A small network was shown many inputs. Here are its activations along a few directions, one row for each input.
In each table, some parts of the input vary, and every possible input appears once, in random order.
Descriptions start from the smaller parts, as in this example, which fits no table here: ring(8) and (point or ring(9) or (values(3) and line(6))).
Shared parts are said once, and a part with two or three values counts as separate values.

Other details of the inputs shift rows strongly along two fixed directions, in all tables alike. That doesn't count.

A family of inputs:
row 1: [  7 -12  11  -5   1   3   7  -4  -2   9   3 -13  -5]
row 2: [  6  -1  12   4  -4  -7  11  -7   7  -1   2 -19  -6]
row 3: [  2  -5   7   3  -4  -1   5  -5  -9   9   0 -19 -11]
row 4: [ 10  -3  15  -2   2  -2  10  -3   6  -4   0 -16  -7]
row 5: [-11   4 -17  -2  -8   3   2  -5   2 -16 -18  25  12]
row 6: [ 11   2   8 -10  10  -5   6  -2  -1  12   6 -14  -7]
row 7: [ -1  -2 -32  13 -37  40 -44  56  42 -11  96  23 -50]
row 8: [  5  -5  16  -2  -1   2   0  -5  -9  12   3 -12  -8]
row 9: [ 18 -15   6  12   9  -4  -9  -3   5   6  -6 -17  -3]
row 10: [ 14 -10   3   6  12  -7 -12   5  -2  12  -6 -21  -3]
row 11: [  8  -5  19   1   0   1   3 -10   2   6   4 -10  -7]
row 12: [  6  -7  11  -2   2   4   5  -1 -10   5  -2 -16 -12]
row 13: [-15  16 -12  -6   4  -7  -4   3   0  -2  -8  29  16]
row 14: [-14   5  -8  -2  -5   7  -2   2  -1  -4 -14  29  18]
row 15: [  2   2 -17   9   2  -6 -11   8   9 -13 -23  23  24]
row 16: [  5   5   6   1  11  -8   6  -5  -5   6   8 -17  -8]
row 17: [  4   0 -37  20 -36  39 -38  53  40 -21  97  20 -54]
row 18: [ 15 -15   4  10   7  -3 -13   3  -7  12  -7 -19  -4]
row 19: [-16  10 -17   0   1  -3   0   4  -9  -9 -11  24  16]
row 20: [-16   8 -14   0  -4   4  -4   1 -11  -7 -10  25  20]
row 21: [-14  19 -21  -1   0  -5   3   4   0  -5 -14  22  13]
row 22: [-14   8 -11   3  -3   3  -1  -4   0 -12  -9  26  21]
row 23: [ 11  -9  13  -3   2   0   8  -8   1   5   4 -10  -6]
row 24: [  8  -7  13   1   3   2   8  -6   2   0  -1 -14 -11]
row 25: [  5  -3  21  -1   1  -9   4  -8   7   2   8 -12  -2]
row 26: [-17  12 -19  -1  -4  -2   1   5  -5  -6 -16  21  13]
row 27: [  7  -3  14   5   2  -7   9  -7   3  -4   7 -16  -4]
row 28: [-18   3 -16   5  -3   3   2   1  -5 -11 -13  25  17]
row 29: [  9 -10  10  -5   0   1   4  -3 -10  11   3 -12  -8]
row 30: [  0  -3  15  -5   5  -7  -1  -4  -4  12   7 -13  -6]
row 31: [ 13  -5  15  -5   1  -5  10  -5   6   1   5 -13  -3]
row 32: [  1   1  10  -3   6  -3   1  -5  -7   8   9 -19  -2]
row 33: [-13  12 -10  -7  -1   1  -5   5  -5  -3 -13  29  16]
row 34: [  3 -11   6  -3  -2   4   6  -9  -1   2  -2 -20 -10]
row 35: [  5   8   9  -3  10  -5   3  -7  -3   9  10 -18  -2]
row 36: [  4  -5   9   6  -3  -2   9 -10   2   3   1 -17 -10]
row 37: [  1  -6  12   2   2   3   3  -9  -3   7   7 -18   0]
row 38: [  8  -5   9  -9   5  -3   4  -1  -6  11   4 -14  -6]
row 39: [  2  -7   9   5   2  -1   4  -6 -13   5   5 -16  -9]
row 40: [  9  -4  10  -3  -3  -4   9  -9   7  -6   0 -19  -8]
row 41: [  5  -9   6  -4  -4   2   3  -7  -9   4  -2 -19 -13]
row 42: [-15   4  -7   1  -4  -2  -3  -3   3  -8 -10  32  17]
row 43: [  7   3   3  -8   6  -5   6  -6  -1   5   1 -20 -12]
row 44: [-14   3 -14  -2  -2   8   4   5  -1 -11 -19  25  13]
row 45: [  8   7  14  -6   9  -5   2  -4  -1  12   6 -13  -7]
row 46: [-18   5 -18   3  -8   4   4   2  -1  -7 -17  22  15]
row 47: [ -1  10 -24   5  11  -6 -14  11   2  -3 -22  22  20]
row 48: [ 10  -1  21  -2   0  -4   5  -7   7   2   5 -12  -3]
row 49: [  5  -2  10  -6   7  -1   5   1  -5   5   0 -17 -11]
row 50: [-14   8 -20  -8  -4   0  -1   3  -5 -11 -17  21  12]
row 51: [-11  12  -9   1  -4  -2   1  -1   5 -16  -8  24  25]
row 52: [  8   5   8  -6  11  -3   7   0  -1   6   1 -17 -11]
row 53: [ -5  -5 -21  10   3   2 -14   8   2  -5 -25  22  22]
row 54: [-17   4  -9  -2  -5   0  -6   2  -8  -3 -11  31  16]
Each input here is: line(6) and (point or ring(8)).
Q: Changing only the line(6) part turns row 35 into row 20. The same change can be made to row 47. Which row results?
A: row 18
Q: Which other rows does row 44 become when the ring(8) part takes its other values? List them by row number.
A: row 1, row 7, row 14, row 28, row 34, row 37, row 46

A family of inputs:
row 55: [ 12  -7  12   1   4  -1   6  -6   0   4   0 -21  -9]
row 56: [-2 -1 -4  1  1  2 -5  3 -2  1 -4  6  5]
row 57: [-5  6 -4 -6  0  0  1  1 -4 -1  1  5  4]
row 58: [-1  1 -4  3 -2 -2 -3 -1  5 -4 -4  5  5]
row 59: [  2  -8  11   4  -1   0   8 -10  -6   4   6 -22 -11]
row 60: [-5  8 -3 -4  0 -1  2  2 -3  0  0  7  2]
row 61: [ 0  1 -2  4  0  0  0  0  4 -6 -3  6  7]
row 62: [ 11  -5  10   0   8  -3   2  -3  -4   9   0 -21  -8]
row 63: [-6  7 -2 -3  1 -1  1  2 -3  1 -1  8  2]
row 64: [-6  3  1 -2 -3  1  5 -3  2 -3 -1  9  2]
row 65: [  5  -4  16  -5   0  -2  10 -10  -1   5   6 -19  -8]
row 66: [-2  3 -6  2  2 -3 -6  2  0  1 -4  4  5]
row 67: [ 0  0 -2  3  0 -2  0 -1  4 -6 -2  7  6]
row 68: [-1  1 -3  4 -1 -2 -1  0  5 -4 -3  5  6]
row 69: [  2  -6   9   2   4  -1   5  -8 -11   9   4 -22 -10]
row 70: [-1 -1 -3  1  1  2 -4  3 -3  1 -4  7  5]
row 71: [ 10  -6   8   0   7  -4   1  -3  -3  10  -1 -22  -9]
row 72: [  7   4 -20   4 -23  26 -27  40  25  -6  75   1 -45]
row 73: [-1  3 -5  2  4 -2 -5  3  0  0 -3  4  6]
row 74: [-2  3 -6  2  2 -3 -5  3  0  1 -3  4  6]
row 75: [-2 -3 -2  2 -5  1 -3 -1  2 -3 -6  7  4]
row 76: [-2 -3 -1  2 -4  2 -1  0  2 -3 -5  7  5]
row 77: [ 12  -6   9  -1   8  -4   2  -3  -4   9   1 -21  -9]
row 78: [-2 -2 -4  1 -1  0 -7  2 -2  2 -6  6  4]
row 79: [-1  1 -3  4  0  0 -1  0  5 -5 -3  5  6]
row 80: [ 0  2 -5  2  4 -3 -4  2 -1 -1 -2  6  6]
row 81: [-6  5 -2 -4  0  0  1  0 -2  2  0  9  2]
row 82: [  9  -5   8  -1   6  -5  -1  -3  -3  11  -1 -22 -10]
row 83: [-5  4 -1 -5 -4  1  5 -2  0 -6  1  6  4]
row 84: [ 10  -8  11   1   4  -1   5  -5   1   4   1 -22 -10]
row 85: [-5  5 -4 -6  0  1  1  1 -4  1  1  6  3]
row 86: [-5  6  0 -2 -4 -1  5 -1  1 -6  0  7  2]
row 87: [-2 -1 -4  1  0  1 -5  3 -2  2 -5  6  4]
row 88: [ 10  -8  10   1   2  -3   3  -5   2   6   0 -22 -11]
row 89: [-6  3  0 -4 -4  2  5 -3  2 -3  0  8  3]
row 90: [-6  5 -3 -5  0  1  1  0 -3  2  0  8  3]
row 91: [-6  6 -2 -3  1 -1  1  1 -2  2 -1  8  1]
row 92: [ 1 -1 -5  0 -1  0  1  1  2 -6 -6  6  3]
row 93: [-6  5  1 -2 -3  0  5 -2  2 -4 -1  8  2]
row 94: [-2 -3 -1  2 -3  3 -1  0  2 -4 -5  7  5]
row 95: [-1  2 -8  0  3  1 -3  5 -2  0 -6  4  2]
row 96: [ 0  3 -5  2  4 -1 -4  3 -1 -1 -2  5  7]
row 97: [ 0 -4 -1  2 -3  2 -1  0  1 -5 -4  8  5]
row 98: [-5  5 -1 -4 -4  0  5 -2  0 -6  0  6  3]
row 99: [ 10  -8  11   1   3  -2   5  -5   2   5   0 -22 -10]
row 100: [-1 -3 -1  3 -3  3  0  0  1 -5 -4  8  5]
row 101: [ 0 -2 -3  0  1  1 -4  3 -3  0 -4  8  5]
row 102: [-6  4  1 -1 -3  0  5 -2  2 -4 -1  9  2]
Q: What is each input in this table made of?
A: values(2) and (point or ring(8) or (values(3) and line(5)))
Q: Changing only the values(2) part turns row 59 into row 69. The same change can be made to row 88. Which row results?
A: row 82
Q: Changing only the values(2) part turns row 83 into row 57. The same change can be made to row 75. Which row results?
A: row 78
Q: Which other rows does row 73 become when the values(2) part takes its other values? List them by row number.
A: row 79
Q: Which other rows does row 97 become when the line(5) part takes its other values? List them by row number.
A: row 75, row 76, row 94, row 100

A family of inputs:
row 103: [-4  3 -3  4 -2  0 -2  1  3 -5 -1  9  4]
row 104: [-4  0 -3  1 -4  5  0  3 -1 -4 -2 10  2]
row 105: [ -1   1 -13   3   1   1  -6   7  -2  -1  -6   4   1]
row 106: [-3 -1 -5  1 -2  5  0  2 -2 -5  0 10  3]
row 107: [  5  -9  15  -2   3  -2   8 -10  -7   6  -3 -17  -2]
row 108: [-4 -3 -4 -1 -6  4 -1  2  0 -3 -3 10  2]
row 109: [-6  6 -7  0 -2  2  2  2 -1 -5 -2  7  0]
row 110: [-6  6 -4 -3  0  1 -2  3  0  2  1 10  2]
row 111: [  1  -2  -9   8   1  -1 -10   5   2  -1  -5   6   6]
row 112: [-1  4 -4 -2 -1  0  0  3  6 -4 -2  9  3]
row 113: [  0   2  -9   1   4   0 -10   8  -3   3  -3   7   5]
row 114: [-4 -2 -4 -1 -5  5 -2  1 -1 -4 -2  9  3]
row 115: [-6  5 -7 -1 -3  2  2  2  1 -3 -2  7  0]
row 116: [-5  4 -4 -3 -2  0 -3  3 -1  1  1 10  2]
row 117: [-5  7 -3 -2  0  1 -2  4 -1  0  1 10  3]
row 118: [-4  1 -4  3 -5  0 -3  1  4 -4 -1  9  4]
row 119: [  9  -4  14  -4   5  -6   7 -10  -1   5  -4 -18  -1]
row 120: [  5  -6  15   1   4  -6   5 -12  -2   5  -3 -18   0]
row 121: [-5  2 -4  4 -3  1 -2  1  5 -3 -1  9  4]
row 122: [-5  6 -5 -2  1  1 -1  3 -2 -1  3 10  4]
row 123: [  4  -2  11  -1   6  -5  10 -11  -7   5  -2 -19  -5]
row 124: [  3  -3  12  -3   5  -5  10 -10  -7   5  -3 -20  -3]
row 125: [-5 -1 -4  0 -4  5  0  2  1 -2 -3 10  2]
row 126: [  8  -3  15  -3   6  -7   8  -9  -2   4  -3 -18  -1]
row 127: [ 21  -8  -1   6 -18  19 -21  29  29   2  70 -23 -52]
row 128: [  9  -2  15  -2   7  -6   8  -8   0   4  -4 -17  -3]
row 129: [  4  -2  15  -5   6  -5   5 -10  -7  10  -1 -17  -2]
row 130: [ 0  4 -5 -1  1  0  1  3  4 -6  0  9  4]
row 131: [-6  4 -8 -2 -4  2  0  1 -1 -5 -1  6  2]
row 132: [ 1 -5 -9  4  0  4 -8  7 -2 -1 -7  7  4]
row 133: [  6  -5  14   3   7  -6   7 -12  -3   5  -2 -17   0]
row 134: [-4  1 -4  3 -3  0 -2  1  2 -5  1  8  6]
row 135: [-6  3 -8 -2 -5  1  1  2  0 -3 -2  7  0]
row 136: [  4  -2  15  -4   7  -6   7  -9  -8   9   0 -17  -1]
row 137: [  4   0 -10   2   3  -1  -8   8   4  -2  -6   6   5]
Q: What is each input in this table made of?
A: values(5) and (point or ring(6))
Q: Changing only the values(5) part turns row 111 into row 113. The same change can be made to row 103. Which row results?
A: row 117
Q: Which other rows does row 112 become when the values(5) part takes its other values? List them by row number.
A: row 110, row 115, row 121, row 125
Q: Which other rows does row 109 become when the ring(6) part takes its other values? List them by row number.
A: row 115, row 123, row 124, row 131, row 135
Q: List by row number the other rows that have the values(5) part in common with row 119.
A: row 112, row 126, row 127, row 128, row 130, row 137
